Each row below is a small network's average activation on inputs in which a field has the value named, seen along a few directions.
Related values have similar rows: they may be neighbours, one step apart, or belong to one group.
In the rows, 500 means zero.
Random noise pushes rows far along 22 fixed directions. That doesn't count. These rows show it; they differ only by the noise:
[645 278 691 596 441 446 532 338 430 323 453 460 359 382 417 443 504 594
 592 609 455 312 545 605 504 544 578 699 332 447 464 513 701 646 441 411
 625]
[513 306 512 442 391 383 517 623 478 432 244 518 411 321 556 509 344 536
 582 533 469 645 538 633 480 494 438 416 716 575 415 641 513 460 335 393
 486]
[475 520 601 582 692 561 620 398 621 590 546 384 634 545 402 285 497 537
 208 605 511 347 468 555 530 669 407 509 599 373 300 597 454 736 603 606
 641]
[416 600 465 417 544 566 430 609 575 366 472 637 488 474 576 387 311 407
 582 585 439 537 446 456 526 730 474 563 479 484 617 664 415 460 554 531
 458]
[663 599 512 514 512 479 440 559 654 487 432 482 463 531 521 542 707 497
 353 570 596 439 453 534 504 488 292 400 730 443 550 220 608 539 312 430
 627]
[700 517 326 287 487 506 448 448 399 548 445 315 596 499 699 660 572 616
 441 327 558 365 652 474 294 247 288 358 460 550 460 382 797 480 461 562
 479]
[397 751 643 526 693 467 454 545 370 453 490 523 326 484 446 433 533 496
 531 637 454 297 356 555 495 395 551 608 598 361 659 497 461 489 516 378
 363]
[463 505 677 487 594 722 407 526 527 588 469 391 444 531 459 322 548 392
 533 414 656 453 588 392 626 508 505 424 467 434 425 406 527 547 662 634
 525]
[783 484 521 555 480 389 552 529 655 566 343 424 475 605 472 961 502 455
 533 281 552 686 651 411 260 480 495 729 315 623 842 539 694 386 572 373
 510]
[574 492 473 540 572 473 401 546 467 361 422 641 584 503 676 290 579 703
 494 461 413 490 448 496 601 664 351 681 472 393 586 753 492 666 288 348
 680]
[545 411 586 669 424 505 478 679 475 421 512 644 377 419 468 549 522 393
 391 678 392 528 561 294 543 489 334 408 631 487 566 527 521 422 542 360
 483]
[522 346 562 207 639 487 601 273 576 520 418 402 508 481 296 425 563 441
 714 369 799 658 465 568 541 501 594 542 703 483 695 544 235 499 565 719
 654]
[634 407 604 521 269 520 692 620 598 177 631 819 549 436 399 620 556 427
 564 656 555 557 422 349 428 635 402 524 607 401 821 518 568 527 481 599
 456]
[448 608 360 413 274 535 355 595 384 359 636 456 528 400 662 290 605 689
 624 466 403 642 492 566 642 341 458 458 437 670 324 632 597 456 333 376
 694]
[380 513 418 561 426 570 431 596 423 648 315 572 421 535 541 594 362 355
 559 523 466 522 301 560 612 302 557 665 460 678 339 473 431 555 406 563
 207]
[340 338 460 539 551 280 478 527 275 438 260 608 333 404 573 430 563 607
 676 711 549 358 379 529 557 452 587 466 540 560 273 431 269 450 277 337
 491]
[397 503 376 514 572 399 545 423 465 482 533 498 586 486 460 680 556 462
 493 481 595 370 421 434 644 703 324 452 481 461 508 278 417 529 493 567
 438]
[563 761 515 586 439 501 473 609 646 506 422 365 340 451 441 443 387 330
 679 499 506 799 266 600 625 490 414 657 647 708 671 489 546 454 410 430
 599]
[565 413 440 379 519 499 682 559 807 450 647 543 442 468 441 359 423 435
 461 566 450 636 519 395 262 786 525 592 398 455 667 621 457 500 625 309
 596]
[483 539 543 419 390 628 465 581 510 359 564 648 530 512 444 738 375 421
 468 607 487 381 693 460 401 615 572 447 473 381 624 564 589 347 629 673
 355]
[567 417 548 552 379 471 475 391 450 532 633 488 631 577 478 639 641 518
 507 195 483 608 464 538 610 350 516 521 433 422 593 260 630 655 489 539
 377]
[433 704 514 623 619 306 571 632 400 546 615 258 481 584 475 497 509 542
 526 288 313 686 545 339 423 457 504 570 341 447 553 513 544 424 752 145
 462]
[573 661 535 668 610 588 471 666 510 406 246 415 408 540 540 411 123 227
 526 713 378 415 432 320 569 704 271 540 543 489 395 390 563 517 656 633
 400]
[424 384 491 496 370 437 419 465 277 524 558 480 498 541 455 516 620 656
 467 547 572 326 731 633 366 517 693 362 566 231 355 519 630 384 349 479
 628]


Nenod, 9 values:
n3: [564 339 504 701 459 514 625 419 603 540 608 491 365 193 536 655 239 557
 457 562 229 499 530 523 545 574 490 530 173 862 481 595 533 508 574 301
 390]
n8: [542 546 774 646 422 525 415 506 636 389 646 630 451 490 591 388 614 455
 446 574 526 383 528 485 410 554 565 234 457 436 563 233 721 508 507 479
 524]
n9: [588 425 588 571 547 492 528 453 527 476 361 503 509 546 537 718 352 433
 466 573 493 397 579 406 373 480 556 522 317 612 431 427 573 458 678 632
 385]
n6: [500 524 568 424 461 444 566 332 498 413 576 457 545 499 464 471 433 467
 629 531 592 494 517 552 265 517 657 609 339 582 586 749 655 450 677 654
 601]
n4: [588 622 485 602 418 475 522 581 583 566 535 548 434 643 509 579 594 426
 401 673 547 419 470 480 235 445 563 491 504 498 504 357 659 399 471 464
 534]
n5: [495 253 465 544 237 467 408 383 449 530 693 350 517 578 350 684 715 461
 402 291 370 578 763 447 658 353 561 573 178 509 242 338 710 529 621 318
 558]
n2: [368 593 475 427 488 575 345 597 452 358 418 672 558 567 554 597 707 514
 512 598 683 316 581 428 623 618 438 441 477 439 448 442 476 424 448 638
 527]
n1: [557 531 591 523 574 494 686 496 713 440 280 543 411 360 553 486 256 463
 634 692 621 451 387 604 389 648 583 330 586 694 513 401 380 424 411 647
 439]
n7: [385 281 464 602 610 430 451 320 311 655 442 523 468 486 390 668 463 477
 640 400 579 480 663 432 754 592 637 283 536 435 522 317 174 318 492 622
 456]
The values of Nenod form a tree with 2 forks.
Name the neighbours of n4, in listed order. -> n6
Name the neighbours of n7, in listed order. -> n5
Name the neighbours of n9, in listed order. -> n3

Kon, 14 values:
k8: [650 374 482 346 541 531 350 350 628 540 560 832 564 669 694 688 588 561
 386 404 396 356 565 548 249 343 790 473 284 390 730 224 492 544 500 550
 205]
k11: [724 694 412 541 601 416 466 412 126 403 657 306 305 570 353 596 518 730
 754 505 147 627 672 330 508  57 791 754 349 589 757 659 236  98 609 189
 710]
k7: [468 266 505 366 509 299 661 673 543 270 324 635 497 464 560 682 608 591
 581 598 607 417 576 290 384 630 464 339 429 469 367 235 369 472 528 356
 360]
k14: [620 509 377 556 388 691 419 568 590 452 503 464 526 260 551 483 321 559
 409 458 292 622 572 586 927 603 129 352 667 653 428 535 529 551 338 549
 575]
k5: [591 631 585 561 727 700 201 470 528 759 445 482 389 616 632 205 194 355
 398 411 320 520 599 554 347 547 632 481 632 273 765 706 537 438 533 519
 486]
k1: [956 235 427 516 183 619 350 407 428 234 361 550 550 638 613 305 250 394
 702 507 335 598 522 473 529 517 499 560 538 314 454 224 745 625 281 751
 618]
k10: [840 205 539 279 175 252 667 561 672 191 351 575 585 517 470 936 645 632
 616 449 615 831 744 481 137 362 588 507 512 646 636 519 657 326 492 430
 666]
k12: [597 592 350 252 606 546 663 443 828 369 666 628 562 273 461 700 541 466
 116 802 334 431 325 478 558 366  99 513 668 835 600 561 299 581 638 494
 419]
k6: [444 260 746 326 504 599 357 414 863 506 579 577 366 531 381 345 639 209
 361 472 520 624 555 506 541 493 652 458 454 478 516 309 458 586 722 404
 473]
k3: [331 452 557 523 546 499 481 496 367 517 481 215 397 445 317 223 315 388
 657 447 354 710 536 513 838 521 563 471 560 484 181 427 317 499 724 480
 535]
k13: [765 509 339 106 301 494 699 283 789 231 775 498 936 690 457 519 586 431
 492 378 622 774 352 483 310 470 416 490 632 463 696 311 531 637 629 930
 632]
k9: [363 387 366 172 724 462 672 245 551 605 697  44 543 259 534 340 294 694
 392 115 221 368 650 702 516 555 424 451 126 497 194 439 629 766 770 238
 259]
k4: [901 412 216 642 283 695 566 311  54 625 668 488 326 425 478 362 446 423
 584 844 471 263 438 362 346  48 384 228 874 469 570 262 595 330 201 844
 603]
k2: [379 552 526 874 611 377 378 402 446 804 502 575 302 386 650 544 515 355
 462 585 560 455 288 491 486 425 458 494 404 838 678 612 537 413 415 373
 515]
The values of Kon form a ring.
A walk along Kon starts at k11 and steps to its neighbour k1. Put k14, k5, k10, k12 in the order it reaches them. -> k5, k14, k12, k10
Name the neighbours of k2, in listed order. -> k6, k9

Timum, 14 values:
p11: [719 318 302 621 684 400 427 517 294 589  15 532 278 478 656 539 329 551
 587 641 406 318 496 436 478 498 377 657 531 521 464 472 390 476 209 381
 483]
p7: [713 541 494 396 487 539 460 590 570 141 537 579 587 350 558 740 485 810
 236 467  92 339 727 584 714 572 219 453 539 330 542 404 560 592 362 232
 385]
p3: [506 709 751 258 780 669 648 711 770 640 414 298 579 539 495 488 929 729
 487  94 885 587 683 367 480 332 434 370 470 545 583 535 453 530 649 398
 573]
p2: [347 466 385 339 341 670 366 545 541 427 647 688 602 437 644 392 584 193
 531 454 617 612 325 229 637 419 176 555 385 749 583 708 600 605 620 712
 428]
p1: [579 682 677 454 410 625 491 660 572 492 511 508 621 632 557 284 460 598
 724 405 600 966 637 498 340 323 875 236 692 600 566 707 346 229 636 728
 721]
p10: [457 371 342 771 412 455 500 467 442 666 627 499 436 453 425 697 470 589
 374 621 392 480 638 498 569 683 573 416 409 572 375 473 381 338 393 348
 621]
p4: [600 687 639 706 548 513 426 602 605 593 393 430 474 416 674 566 483 734
 353 433 368 529 479 697 552 357 484 486 483 690 432 537 620 562 333 276
 495]
p5: [453 363 431 491 166 430 471 599 572 484 605 514 500 558 554 440 609 483
 461 380 327 775 475 568 449 276 593 603 290 634 255 486 717 607 463 226
 460]
p14: [497 331 514 405 528 339 620 318 551 550 639 269 359 511 344 400 431 372
 347 684 331 439 514 532 226 324 655 614 342 522 248 408 612 564 832 346
 493]
p13: [505 628 595 668 343 689 651 737 949 518 617 392 570 533 323 304 414 456
 122 697 317 714 511 619 669 695 456 413 680 560  84 482 453 622 504 419
 669]
p9: [203 437 504 394 359 523 663 575 316 406 630 495 445 378 177 824 644 687
 413 668 433 230 759 599 655 365 681 532 394 491 136 627 367 384 593 398
 326]
p6: [856 376 581 450 480 591 734 508 738 432 357 382 615 585 578 261 388 465
 704 441 678 737 597 262 204 576 564 336 407 630 456 407 539 491 711 790
 723]
p12: [531 487 423 492 592 592 673 405 536 554 613 210 389 257 248 563 506 533
 360 750 568 307 634 441 689 614 249 267 678 626 281 381 347 375 574 524
 735]
p8: [538 194 393 698 443 349 352 369 779 691 447 758 581 707 547 672 451 161
 187 677 465 707 429 377 413 638 502 536 537 657 519 512 350 477 537 542
 613]
The values of Timum form a ring.
A walk along Timum starts at p10 and steps to its neighbour p14. Put p7, p5, p13, p8 in the order it reaches them. -> p5, p13, p7, p8
Name the neighbours of p11, in listed order. -> p1, p6
How many steps from neighbour to neighbour lead from p3 to p9, at the fewest? -> 2
